A small network was shown many inputs. Here are its activations along a few directions, one row for each input.
In each table, some parts of the input vary, and every possible input appears once, in random order.
A made-up example of a description, with smaller parts first: one of 6 places along a line, together with either a single point or one of 9 places around a ring or (one of 2 separate values, together with one of 5 places around a ring).
Shared parts are said once, and a part with two or three values counts as separate values.

Other details of the inputs shift rows strongly along two fixed directions, in all tables alike. That doesn't count.

Rows:
R1: [  1.3  47.3  -3.1  37.7   7.5 -13.5 -33.6   5.6  -9.2  14.9  29.9  16.1]
R2: [ 17.0   2.0 -27.3   7.0 -19.6   4.2  -6.6   9.6 -31.5 -23.3  24.9  45.3]
R3: [ -4.9  36.6   3.8  34.0  21.8 -16.0 -28.8   5.9 -23.1  23.9  37.8  13.6]
R4: [ -1.8 -13.2   2.2 -42.2 -11.0  14.9  25.1   3.0  27.0 -16.8 -35.1 -11.4]
R5: [ -3.9 -14.2  19.1 -45.4  -9.4   3.6  23.6  15.5  48.2  -1.5 -52.5 -37.5]
R6: [ -0.7 -30.6 -16.2 -20.2  -0.1  23.2   5.5   3.4 -21.6 -59.9 -22.3  14.7]
R7: [ -8.1 -26.3   8.9 -22.0  -2.4  22.0  22.9 -12.7  16.7 -15.7 -33.0 -25.6]
R8: [ 15.0  32.2 -12.2  34.2 -18.7  -7.3  -8.5  -8.8  -7.5  34.3  45.2  24.9]
R9: [ 15.2 -38.7 -16.0 -20.3 -21.0   4.2   6.6  26.9 -15.9 -43.0 -20.8  14.3]
R10: [ 23.6   1.6 -38.0  10.5   7.9 -18.6 -22.2  10.5 -43.0 -32.5  14.3  47.2]
R11: [  2.4  44.0  -2.8  29.1  24.6 -21.9 -31.4   0.7 -15.2  20.2  30.6  19.0]
R12: [ 10.7   1.7 -10.6  -0.1   3.7 -10.3  -1.2 -14.4  -5.6  10.4  -0.6  11.2]
R13: [ 17.0 -41.2 -17.5 -26.1  -4.7  -4.7   6.2  22.2 -24.4 -39.7 -17.0  20.4]
R14: [  0.5  46.0  22.8  16.3  -0.7 -22.4  -2.2 -13.1  28.6  84.7  31.1  -6.8]
R15: [-28.0   5.8  43.5 -11.4  -2.0  19.6  27.7 -13.3  48.1  44.8 -14.8 -55.7]
R16: [-20.3 -39.2  30.9 -32.1  11.0  16.3  26.8  -9.8  16.5   5.2 -40.1 -42.8]
R17: [ -7.0  18.8  25.5 -22.8 -11.8   4.1  28.6 -15.8  64.5  48.3 -21.6 -41.8]
R18: [-13.7   6.3   4.8   4.9  -0.6  17.2  -0.6   2.1 -10.5  -9.0   9.0   2.8]
R19: [-17.0  43.1  26.9  33.9  24.0 -24.3 -15.4 -25.3  40.1  45.0  23.8 -42.7]
R20: [  3.5 -25.6 -27.3  38.0 -10.1  -9.0 -13.7   3.5 -25.2 -19.2  38.9  21.5]
R21: [ -4.2 -39.8  -6.0  -7.9  -2.7  17.0  -1.4  19.9 -29.0 -54.1 -22.9   1.2]
R22: [  3.4 -16.4 -11.4   4.8  14.4   1.6  -7.2 -15.7 -28.1 -16.9  -4.6  12.2]
Each input here is: either one of 2 separate values or (one of 4 places along a line, together with one of 5 places around a ring).
Question: What sort of input is R16?
Answer: one of 4 places along a line, together with one of 5 places around a ring
Question: Start at R18 and move only the place on the line of 4, one step at a time. The first step leads to R6. Which rows follow, in order?
Answer: R4, R2

Rows:
R23: [ -0.1 -78.3  -4.2 -33.6   3.9  14.2  12.4  21.5 -32.7 -66.0 -44.5  -4.8]
R24: [-15.2  36.6  18.1  35.3  17.9  -6.1  -5.9 -36.2  13.7  51.6  34.7 -20.3]
R25: [  3.8 -93.1 -13.3 -26.7 -11.6  18.2  29.3  -4.5 -18.0 -61.2 -36.5 -12.1]
R26: [  2.2   6.5 -32.7  40.7  21.6  -0.7 -39.5  -0.3 -61.6 -58.4  31.3  40.3]
R27: [  0.0  72.8  10.6  27.7  -2.1 -14.3 -23.6   8.6  20.5  39.6  27.0   0.9]
R28: [ -2.7 -72.9 -15.3 -32.4  24.4  12.3  10.1  -9.9 -30.3 -73.9 -52.7  -7.6]
R29: [-28.1   6.9  56.0 -42.3 -20.8  26.9  44.3  -3.4  87.3  54.0 -46.7 -73.3]
R30: [ 14.9  39.9  -5.9  18.8   2.5 -22.1 -18.2  -4.7   5.5  34.0  11.2  11.2]
R31: [  7.5  53.0  -4.1   4.9  -6.2 -17.2 -12.9  18.1  16.1  21.2  27.2  21.6]
R32: [  6.8  62.1  10.6   5.3   0.4 -21.2 -10.6  10.8  15.8  62.3  31.9  17.8]
R33: [-11.3  53.8  16.9  35.9  11.1 -22.8 -26.5  10.3  19.2  39.6  39.0 -10.3]
R34: [ -9.8  -5.6  44.3 -61.4 -19.5   3.3  56.0 -10.4  94.4  63.7 -39.0 -59.5]
R35: [ -3.5  13.8  -9.3  34.4  28.1  -3.1 -31.5  -7.6 -51.7 -13.8  28.2  26.5]
R36: [ 32.4  18.3 -39.2  11.7  -4.0 -26.9 -19.7   4.8 -28.1  -1.9  27.0  55.9]
R37: [-10.7  10.4 -13.4  41.3   8.8  14.7 -18.8 -15.9 -36.2 -14.4  35.0  19.9]
R38: [-24.8   8.0  51.3 -59.9 -23.5  18.2  53.2   4.5  96.8  60.5 -38.3 -59.3]
R39: [ 12.3   0.5 -24.2  35.2  13.0 -26.3 -29.3  -0.6 -34.4  -5.4  27.1  28.0]
R40: [ 12.1 -58.6 -11.2 -41.8  -9.8  22.0  16.0  19.9 -29.4 -64.0 -55.3   6.0]
R41: [ 21.4   8.1 -26.3  32.4 -17.8  -1.8  -9.6 -15.5 -28.9   0.1  28.7  29.4]
R42: [ -7.2 -82.1  -8.7 -25.5 -16.3  32.7  24.9  10.5 -17.9 -67.4 -35.2 -10.3]
Question: The inputs of R38 and R42 match in every part but one. If R34 is changed in the same way as R38 into R42, which row does it become?
Answer: R25
Question: Describe the family of inputs behind these rows.
Answer: one of 4 places along a line, together with one of 5 places around a ring
Question: Start at R30 and move only the place on the ring of 5, one step at a time. The first step leads to R40. Which rows follow, in order?
Answer: R27, R29, R41
Question: Change only the place on the ring of 5 in R35. List by row number the other rows that result.
Answer: R24, R26, R28, R37
